A small network was shown many inputs. Here are its activations along a few directions, one row for each input.
Each table varies a few parts of the input and shows all the possible inputs, shuffled.
A made-up example of a description, with smaller parts first: one of 5 places around a ring, together with either a single point or one of 11 places along a line or (one of 3 separate values, together with one of 6 places along a line).
Shared parts are said once, and a part with two or three values counts as separate values.

Other details of the inputs vary at random and push rows far along three fixed directions, the same in every table; ignore that.
To show where, the next rows are all for the same input, with only those details redrawn:
[-28   9 -15  -7 -20 -22   0  11 -12  -9   9  -2]
[ -1  -1 -28 -14  -1  14  18  19 -37   2  -1   5]
[13 -9 22 23 46 20 19 13  0  9  7 -4]
[-10   5 -12   2   9  -8   1  14 -33  -3  12   5]
[ 10  -8 -17 -10   9  29  30  19 -22   8  -6   0]
[  8  -5 -32 -18   1  29  28  22 -39   7  -7   5]
[-26  -1  13   1 -19  -6  18   5  38  -3  -2 -18]
[  1  -1 -31 -16   0  17  20  20 -41   4  -1   6]

A family of inputs:
x1: [ 31   5  30  20  40  -9 -16  -7 -16 -13  13   0]
x2: [-41  11 -19  -2 -33 -51 -18  10 -13 -10   9   0]
x3: [ 15   3   3 -15  -6  44  41  14  13  10 -18 -11]
x4: [-21  16 -30 -52 -23  -6  18 -38   9  22  10  11]
x5: [ -5  20  20  18  12 -39 -13   6   9  -8  31  -6]
x6: [-20  -9  30   9 -23 -18   4   3  32   3 -10 -13]
x7: [ 17   2 -14 -15   2  12   1  -2 -46 -18  -3   7]
x8: [ 21   1  44  17  11  -9   2 -15  42 -11  -1 -15]
x9: [ -1   1  17  37  57 -21 -20  12 -39   2  26   9]
x10: [-28  12  25  14  -6 -16  -4   5  21  -3   1 -11]
x11: [-29  16 -30 -17 -32 -22 -16  -3 -27 -26  -8  -1]
x12: [ 27  -7 -38 -16  -4  18  10   9 -31   3 -32   3]
x13: [ 17 -18 -14 -13  -1  29  15  -2 -35  -5 -25   1]
x14: [  9 -11 -10  12   3  34  -6 -13  12  25  -4  12]
x15: [  4  -6   2   8  18  15   5  -3  -6  -7 -19  -7]
x16: [ 21 -24  -4   7  -1  45   4 -16   7  26  -6  14]
x17: [ 26   0  -3  -8   4  13  25  -3  25  -8  -8 -12]
x18: [-26  24  12  17   8 -47 -25   5 -13 -18  35   1]
x19: [ 28 -14 -12 -12  -7  15  17  20 -29  19 -20   9]
x20: [  8   2  22   7  15  28  23  11  13   8  -6 -10]
x21: [-15  32  10  13   7 -37 -28   8 -24 -10  27   4]
x22: [-27   0 -51 -11 -48 -12 -23 -16  -6   5  11  16]
x23: [  0  20 -21 -32 -48 -24   0  14 -27  -6   4   7]
x24: [-35   9  30  18 -13 -25  -9   2  33  -2  -3 -16]
x25: [-16   7  -9 -23 -41  -3   8  10 -19  -7  -3   1]
x26: [-17  -7   3   7 -25   8 -22 -21  51  22   5 -10]
x27: [ -7  -4   3   9 -12 -25   3  11  28   6  -3  -9]
x28: [-12 -19  32  18   2   7  21 -16  73 -10 -19 -32]
x29: [ 10   1   2  22  52  -5 -14  -3 -36 -20  18   5]
x30: [  0  17 -13 -21 -30  -3   6  -5  18 -18 -14 -15]
x31: [  1 -17  30  19  22  19  23 -11  53 -10 -13 -24]
x32: [ 16 -15  33  22  21   1   6   9   4  15  -7  -1]
x33: [  5  15  -7 -25 -40   8  28  13  31   4 -15 -13]
x34: [ 12 -10 -16 -13   1  21   8  -1 -42 -12 -15   5]
x35: [  8   3 -34 -18   1  22  21  21 -45   1   2   7]
x36: [ -4 -13  29  22   8 -16 -11 -13  12 -11  -9 -10]
x37: [ 20 -18   9   3  40  16 -33  -2 -23  17  19  42]
x38: [ -8  14  -5  -6 -17 -27  -5  -8  21 -25   7 -15]
x39: [  9   5 -28 -13   7   7   6   1 -32 -20   3   1]
x40: [ 11 -10   1  34  53   0 -30  -8 -14   9  26  42]
x41: [ 23  -6  15  16  22  13  13  18  10  21 -17  -3]
x42: [ -2   7   6 -23 -44   7  22   5  17  -2  -7 -12]
x43: [ 20 -21 -16 -11 -10  43   9  -7   0  17 -14  33]
x44: [-14  14 -17 -52 -27  -7   9 -40 -10  22   9  17]
x45: [ 16 -26 -12  -5   5  33  34   1  14   1 -31 -15]
x46: [ -7  14  36  19  11 -26 -17   2  -7  -9  24   0]
x47: [22  8 -5 -7  5  4 21 16  2  6  7 -1]
x48: [ -4 -11  -4 -11 -46 -19   2  -8  30 -10 -26 -14]
x49: [ -4  22  39  22  13 -25 -11   5  29  -3  16 -11]
x50: [ 18  17   8  17  42  -4 -19  -2 -32 -16  13   4]
x51: [-12  16   5   0  -9 -10  -7  -9  12 -24  -3 -11]
x52: [ 10   0  24  23  40  -3 -13  11 -50   3  17  13]
x53: [-16   5   3  21   6 -14 -37 -15  16   4  13  31]
x54: [  0   6   9   8  19   7  -2  -5  -3 -17  -5  -6]
x55: [-19  -3 -11   4  12 -25 -55  -9  -7   9  39  18]
x56: [-12  20 -13 -14 -31 -33 -24 -10 -29 -31  10   1]
x57: [ 14  15  23  -1  64   6  -2 -37 -11  35  24  22]
x58: [-24  -2 -27 -13 -48 -19 -45 -19 -15  10  19  10]
x59: [-23   4 -32 -13 -37 -32  -1  14 -13  -2  -4   1]
x60: [  5 -14  17  10  -5  13  18  -7  56   0 -35 -23]
x61: [ 17 -20 -45 -14  -6  43  -1  -7 -16  30   4   8]
x62: [  0   9  17  14  16 -16  -7 -11  21 -22  13 -14]
x63: [-11 -11 -31 -17 -39  -9  13  -2  18 -11 -26 -14]
x64: [ 20   4 -15 -17  -1  29  33  16  -9   7  -2  -5]
x65: [ 24 -24  -1 -17  16  62  12   1  35  30 -16  20]
x66: [ 16 -12  -7   5  19  24  12   2 -10   1 -27  -5]
x67: [ 13 -12  33  11  15  22  14 -13  23 -13 -12 -14]
x68: [ 24  10  -9 -16  -5   3   6  16 -44   4   7   9]
x69: [ -8  24   5  -2 -19 -34 -16  -8  25 -23   1 -10]
x70: [-12 -17  12 -10 -19   4 -29 -13  36  16  13   5]
x71: [-26  -2   1 -14 -44 -11   8   5   6  -1 -11  -8]
x72: [  7   1 -11   4   8   0   0  20 -33  14 -10   7]
x73: [ -8   3 -12  19  10 -54 -35  -3 -15 -18  10   2]
x74: [-15  -4  10   0 -23   8  22  10  37  11 -26 -17]
x75: [ 20 -15  23  17  51  30 -30  -5  12  30  17  14]
x76: [-17 -10  42  16  -3   8  30   0  76   3  -7 -29]
x77: [ 24 -16  22  29  37  -5 -13  -5 -19  -3  -7   2]
x78: [-27   0  -7   1   6 -33 -50  -9  11   0  32  30]
The inputs of x60 and x77 match in every part but one. If x53 is changed in the same way as x60 into x77, which row does it become?
Answer: x43
The inputs of x73 and x48 match in every part but one. If x61 is changed in the same way as x73 into x48, which row does it become?
Answer: x58
What do these inputs look like to the network?
Answer: one of 3 separate values, together with either a single point or one of 5 places around a ring or (one of 2 separate values, together with one of 10 places along a line)
Which other rows does x68 become when the choice among 3 separate values takes its other values? List them by row number.
Answer: x5, x49
Which other rows does x15 become when the place on the line of 10 takes its other values? List them by row number.
Answer: x11, x12, x30, x50, x51, x54, x60, x66, x69
Which other rows does x69 become when the choice among 2 separate values takes its other values? List them by row number.
Answer: x33
Which other rows does x53 become when the place on the ring of 5 takes its other values? List them by row number.
Answer: x14, x26, x65, x75
